These are the activations of a small neural network, seen along a few directions. Each row is one input.
In each table, some parts of the input vary, and every possible input appears once, in random order.
A made-up example of a description, with smaller parts first: one of 6 places along a line, together with either a single point or one of 11 places around a ring or (one of 2 separate values, together with one of 8 places around a ring).
Shared parts are said once, and a part with two or three values counts as separate values.

Table:
r1: [ -2 -10  21  42 -34  -6 -13  20   4  11  -2 -37   8  22  44  47]
r2: [ 16 -11 -18  43 -30  -4   3  12   1   9  14 -11   9  32  22  28]
r3: [-53  11  15 -18  45  15 -47 -40   6 -13 -45  36 -10   7 -34 -29]
r4: [-15  30  23   2 -35  -8  31  25 -23 -27  12 -25   8  -7  27  -1]
r5: [-14   1 -10  22  31  13   6 -17  -1 -39 -76  73  -4 -18  -7  14]
r6: [-47   6 -11  -5  42  22 -27 -35  -6  -6 -51  45  -9   5 -40 -31]
r7: [  6   3 -24 -28 -26  10  25  40   5  -6  22 -15  24 -30  18  18]
r8: [ 58  -2  -9 -10  -4 -19 -25   7   5  45  16 -29   4   4  -2 -14]
r9: [ 36  -4 -36 -43 -27  -3  12  11  -9   9  29  -3  16 -28   9 -12]
r10: [ 29  -4 -30 -56  -3 -13   7   0  16  12  27 -32  13 -30  -5 -18]
r11: [ 11  13 -10 -20 -13   3  39   6 -30  -3  38  -4   0  -8 -10 -16]
r12: [-10  25   2 -17   9 -12  33 -10 -13  17  31 -32  -1  -2  -7 -40]
r13: [ 17 -19  16  26 -40  10  32  16 -10 -11  37   8 -12  18   3  10]
r14: [ 57   2 -20   8 -45 -16 -16  23 -16  21   1 -16   7  -2  15  18]
r15: [ 15 -13   6  12   6 -26 -29 -24  31  20  39 -34  -3  30  -2   2]
r16: [ 50   0 -30 -10 -31 -22 -10  11 -15  45   7 -16   8  10   3   4]
r17: [-52  12   9  16  -2  26 -29   1 -16 -51 -69  51   1   0  -5   8]
r18: [ 16 -19 -12  22 -11  -3   0   4  -5  37  21 -12   6  33   9  21]
r19: [-47   8  -7  11   8  37 -16  -6 -25 -28 -66  58   0   2 -16   3]
r20: [-22 -11  34  39 -27  10  28  31   4 -21  27 -19 -20  20  27  25]
r21: [-45   3 -15  -2  25  34 -15 -20 -26  -8 -59  56  -2   5 -29 -10]
r22: [ 11 -19   9  20  -9  11  42  11  -5   9  39   4  -9  26  -5 -11]
r23: [ -6  17  -2   2 -15  12  38  31 -30 -25  41  -2   1 -14   2  -1]
r24: [-16  -1  -8  -3  65   2  -7 -44  14 -13 -60  62 -11 -14 -28 -12]
r25: [ 37   6  15 -23   8 -26 -32   6  27  39  10 -57  11   6  -2  -7]
r26: [ 25   1   8  24 -37 -15 -27  38  -6  14  -5 -43   7 -12  39  34]
r27: [ -2 -21  26   3   9  11  17   0   0  19  61  -2 -20  22 -18  -6]
r28: [-12  -4 -17   9  49   9   7 -31  -2 -19 -69  71  -6 -15 -19   1]
r29: [ 19  -2  -6 -61  -3 -21  -9  -6  34   4  35 -42  15 -32  -2 -21]
r30: [-23 -16  47   8  22  -2   8  -5  24  20  52 -37 -32  22  -4 -13]
r31: [-20   5   7  26  21   2  -7 -10   9 -62 -80  66  -3 -20   5  19]
r32: [ -8  21  26 -30  22 -10  25   2  18 -10  40 -43   5  -5 -16 -35]
r33: [-22   4  19 -15  69  -4 -26 -49  27 -21 -53  53 -12 -11 -23  -9]
r34: [ 20  10  -6 -20 -51  -7   1  24   4 -17   6 -28  16 -35  44  14]
r35: [ -9 -19 -13  24  11  -9 -17 -23   8  54  30 -43  -6  22   7  21]
Question: What is each input in this table made of?
Answer: one of 5 places along a line, together with either one of 2 separate values or one of 5 places around a ring
Question: The inputs of r25 and r14 match in every part but the place on the line of 5. If r15 is changed in the same way as r25 into r14, which row does it become?
Answer: r2
Question: Which other rows agree with r20 in the place on the line of 5? List them by row number.
Answer: r1, r4, r17, r26, r31, r34

Table:
r36: [-28  15  21  12  13  10  25  -3 -12 -63 -27  53 -10 -12  -8  -5]
r37: [-15  16 -17 -16  24  16   3 -14 -12 -33 -50  61  -3 -23 -22 -32]
r38: [ -7   6   1  34   1   2 -18 -18 -27 -11 -74  35  -3   1  -1  32]
r39: [-20  22 -12 -11  21  -5 -42 -16  -3 -27 -71  27  13 -28  -5   2]
r40: [ 46   4 -25 -19 -19 -31 -20  18  11  27  26 -46  18 -16  17   4]
r41: [ 25  -5  16   3 -31  -6  47  42   4 -12  69 -29   1   0  18  -1]
r42: [ -5 -14  19 -39  44 -10 -13 -35  33  75  66 -60 -10  26 -24 -26]
r43: [ 50 -17 -13  16 -47 -19  10  14  -3  35  27 -43   8  11  30  42]
r44: [ 27   6 -11 -33 -24  -3  27  27  -2  17  51 -42  14 -14   9 -20]
r45: [-35  -8   6  50 -10  27  -6  15 -15 -41 -40  49  -9  15   3  14]
r46: [-57   1  20 -19  90  11 -33 -71  18  26 -28  26 -21  17 -47 -33]
r47: [ 18 -27  -6  24 -61   8  18  40   6   8  52 -33   3  24  30  22]
Question: What is each input in this table made of?
Answer: one of 2 separate values, together with either a single point or one of 5 places around a ring
Question: The inputs of r40 and r39 match in every part but the choice among 2 separate values. If r41 is changed in the same way as r40 into r39, which row does it become?
Answer: r36

Table:
r48: [ 14  12  -3 -40  -2  -9  14  10   3  16  48 -36   8 -12  -5 -31]
r49: [ 48  -4 -19   0 -47 -23 -12  25   4  18  16 -40  15  -7  30  26]
r50: [ 29 -15   4  28 -49 -15   0  26   2  14  31 -41   4  18  29  38]
r51: [-42   7  25  -2  39  13   6 -18   7 -28  -6  31 -14   3 -21 -26]
r52: [ -7   1   6  27 -34  14  42  30 -21 -45   6  20  -1  -1  13  11]
r53: [ -5   1  20 -12  -4  -1  26  11   1  12  64 -37  -4  13  -6 -19]
r54: [ -2   3 -24  18   1   6 -31 -10 -10 -15 -74  43   5 -11   4  17]
r55: [-22  -9  -1  46  -1  14 -19  -9 -11 -20 -58  42  -7  14   3  29]
r56: [ 13  13 -16  -1 -32   6  30  29 -20 -41 -10  21  11 -26  14  -1]
r57: [-22  18   3 -30  41   5  -5 -19   8 -24 -22  32  -2 -22 -20 -37]
r58: [  7  -8  -9 -30  45  -8 -30 -37  19  59  -5 -17  -1   3 -20 -10]
r59: [-11 -19  14  -2  43   0 -19 -36  18  55  11 -17 -13  27 -22   2]
Question: The inputs of r59 and r58 match in every part but one. If r55 is changed in the same way as r59 into r58, which row does it become?
Answer: r54
Question: What is each input in this table made of?
Answer: one of 2 separate values, together with one of 6 places around a ring

Table:
r60: [ 33 -11 -14  -8 -11 -17 -20  -2   9  48  12 -39   7   5   9  16]
r61: [-28  -6  -3  40  16  15 -27 -20  -7 -24 -76  58  -9   8  -4  23]
r62: [-51   8  17  -7  59  22   3 -32   2 -25 -30  51 -15  -1 -33 -32]
r63: [ 13  13   0 -16 -28  -4  29  29  -6 -24  36 -15   8 -16  11 -15]
r64: [-32  12  -1  -9  44  13 -14 -27   1 -26 -53  53  -6 -14 -21 -22]
r65: [ 18  -6  -2  32 -56  -2  18  36 -13 -21  13 -11   6   6  29  32]
r66: [ 27 -22  -3  22 -21 -15 -25   0   9  46   9 -38   1  24  16  39]
r67: [-21   5 -13   9  27  13 -22 -22  -6 -22 -73  57  -2 -12 -11   1]
r68: [ 25   6 -12   1 -45  -4  22  34 -13 -19  16 -12  12 -13  21   9]
r69: [ 21  -3  -2 -26   7 -17 -14  -7  16  43  32 -43   4   2  -2  -7]
r70: [  1  -6  16 -24  21  -8   3 -12  16  44  55 -45  -5  15 -14 -17]
r71: [ -6  10  18 -14 -13   4  46  24  -6 -22  59 -17  -1  -3  -1 -26]
Question: What is each input in this table made of?
Answer: one of 3 separate values, together with one of 4 places along a line
Question: The inputs of r65 and r63 match in every part but the place on the line of 4. If r61 is changed in the same way as r65 into r63, which row does it become?
Answer: r64
Question: Change only the choice among 3 separate values in r67. List by row number the other rows that result.
Answer: r60, r68
